A small network was shown many inputs. Here are its activations along a few directions, one row for each input.
Each table varies a few parts of the input and shows all the possible inputs, shuffled.
A made-up example of a description, with smaller parts first: one of 2 separate values, together with either a single point or one of 9 places around a ring or (one of 6 places along a line, together with one of 8 places around a ring).
Shared parts are said once, and a part with two or three values counts as separate values.

Other details of the inputs shift rows strongly along two fixed directions, in all tables alike. That doesn't count.

Rows:
row 1: [  5   3   9   5  -2  -1  -3   1 -13  -5  -3]
row 2: [ -2 -12  -6   1 -13  -2  -3  -2  -5  -9  10]
row 3: [ -5 -13  -7   5 -10  -6   5  -6  -6 -10   2]
row 4: [  2   4   7   2 -16   1   7 -10  -5   2  -7]
row 5: [-19 -13  47 -23  39 -17 -89 -19  56  25  11]
row 6: [-11  -4  -5   8  -1  13   0  -5  -5   7  -3]
row 7: [  0  -3  -8   2   0   2  -7  -1 -14  -5  -6]
row 8: [ 1 -1 11 12 -2  1  0  7 -5  6 -8]
row 9: [  1 -10  12  10 -12  -5  15  -4  -4  -8   1]
row 10: [  5   0  11   6  -1   2   1   0 -12  -2  -7]
row 11: [  0   3   8   1 -18  -4   4  -3  -1   6 -10]
row 12: [ -2 -11  12   8 -14 -10  11   3   0  -3  -2]
row 13: [ -3   1 -11  -2 -15   1  -1 -10  -7   0  -6]
row 14: [ -2  -3  -8   9   1   6  -6   0 -11  -1  -3]
row 15: [  3  -2  -8  -2  -3   4 -14   2 -13  -4   2]
row 16: [-11  -1  -7   8  -2   9  -4  -3  -7   5   2]
row 17: [ -3  -8  -6   8   0   4  -2   5  -6   6 -12]
row 18: [  4  -6   9   5 -16  -4   3   0  -5 -10  13]
row 19: [ 8  2  8  8 -7 -1  4 -5 -9 -2 -9]
row 20: [  7   5   6   7  -8  -4   0  -3 -10  -5  -4]
row 21: [ 18  17  -7 -19  47  -9  35  13  23   6  12]
row 22: [ -6 -18  -5   5 -12  -7  10   1  -2  -3  -7]
row 23: [-36  -4  51 -22  32   8 -87  -5  77  -9  18]
row 24: [  8   5   8   1  -5   2 -10   4 -12  -4   5]
row 25: [  1   7   6   1 -17  -2   2  -8  -6   0  -2]
row 26: [ 15  10 -26 -29  38 -17  33  12  25   6   1]
row 27: [ 17  16 -28 -26  43  -6  26  16  18   2  20]
row 28: [-8  1 12 11 -5  5  1  4  0 12 -2]
row 29: [-16   4  -7   6 -16  22   9  16  12 -32 -10]
row 30: [  2  -1 -11   4  -7  -1  -4  -6 -10  -4  -8]
row 31: [-6  6  9 11 -3  6 -1 -1 -6  5  6]
row 32: [  5   0 -11   0  -9   2 -11  -3  -9  -3   1]
row 33: [ -8   0  -7   4  -4  12 -12   0  -5   6  10]
row 34: [ -4 -17  -5   6  -9  -2  10  -7  -5  -7  -3]
row 35: [-12  -5  -5   7  -4   8   0   2  -2  12  -6]
row 36: [  2  -5  -9   4  -5   2   0  -7  -9  -2 -12]
row 37: [ -4  -4  -9  -2 -17  -1   3  -5  -3   7 -14]
row 38: [ 6  5  7  9 -3  5 -8  5 -9  0  8]
row 39: [  1  -6  10   9 -13  -8  10  -3  -6 -11   5]
row 40: [  4   8   5  -3 -19   1  -5  -6  -5   1   5]
row 41: [-3  7  8  8 -6  9 -7  2 -5  5 13]
row 42: [ 15  10 -25 -31  48 -11  33  11  18   1   6]
row 43: [-6  3 11 12 -3  9  4 -2 -4  7  1]
row 44: [  3   4   8  13   0   3  -2   2 -10  -1   0]
row 45: [ 10   6   5   3 -11  -1  -7  -1  -9  -4   4]
row 46: [ -2  -8  -6   1  -2   0  -3   4  -9   2 -15]
row 47: [ 13  11 -24 -24  50  -6  33  11  22   5   9]
row 48: [  3  -1  11   5  -3  -3   0   7  -9   2 -11]
row 49: [ 12  14 -27 -35  33 -11  37   0  26   6   6]
row 50: [  0   2 -11  -6 -17   4  -8  -7  -6   1   2]
Each input here is: one of 2 separate values, together with either a single point or (one of 4 places along a line, together with either a single point or one of 5 places along a line).
The inputs of row 14 and row 44 match in every part but the choice among 2 separate values. If row 6 is changed in the same way as row 14 into row 44, which row does it become? -> row 43
The inputs of row 24 and row 15 match in every part but the choice among 2 separate values. If row 39 is changed in the same way as row 24 into row 15, which row does it become? -> row 3
Change only the choice among 2 separate values in row 47. List by row number the other rows that result. -> row 21
Change only the place on the line of 5 in row 33. List by row number the other rows that result. -> row 15, row 27, row 32, row 50

Rows:
row 51: [ 28  18 -28   1  -6  -6  79  20 -23 -13  -3]
row 52: [ 2  1  8 -8 15 -7  0  0 13  6  3]
row 53: [ -1  -3  11  12 -22   2  -7  -5 -15  -2  -3]
row 54: [  5  -1  -9 -14  20 -11  -7  -6   6  15   3]
row 55: [-1  5  5 -6 17 -1 -3  4 14  4  4]
row 56: [ 2  8  4 -9 14 -1 -4  2 13  0 10]
row 57: [ -7 -12 -11   8 -17   7 -13  -9 -17   1 -12]
row 58: [ -7  -7   4  12 -22   7  -8  -2  -9 -10  -6]
row 59: [-5  0  1 -9 13 -2 -1  2 18  0  1]
row 60: [ -3  -6  12  15 -19   3  -6  -4 -14   0  -6]
row 61: [-5 -1  0 -9 12 -2 -1  2 18 -1  5]
row 62: [-1  5  4 -6 17 -1 -3  3 13  3  8]
row 63: [ -7  -5   4  11 -24   8  -8  -3  -9  -9  -5]
row 64: [  2   1 -12 -14  21  -3  -9  -2   5  12   4]
row 65: [ -3  -2   8  15 -18   8  -9  -1 -14  -6  -4]
What do these inputs look like to the network? -> one of 3 separate values, together with either a single point or one of 4 places along a line
The inputs of row 64 and row 57 match in every part but the choice among 3 separate values. If row 62 is changed in the same way as row 64 into row 57, which row does it become? -> row 61
List by row number the other rows that have the choice among 3 separate values in common with row 53. -> row 51, row 52, row 54, row 60
Change only the choice among 3 separate values in row 55. List by row number the other rows that result. -> row 52, row 59
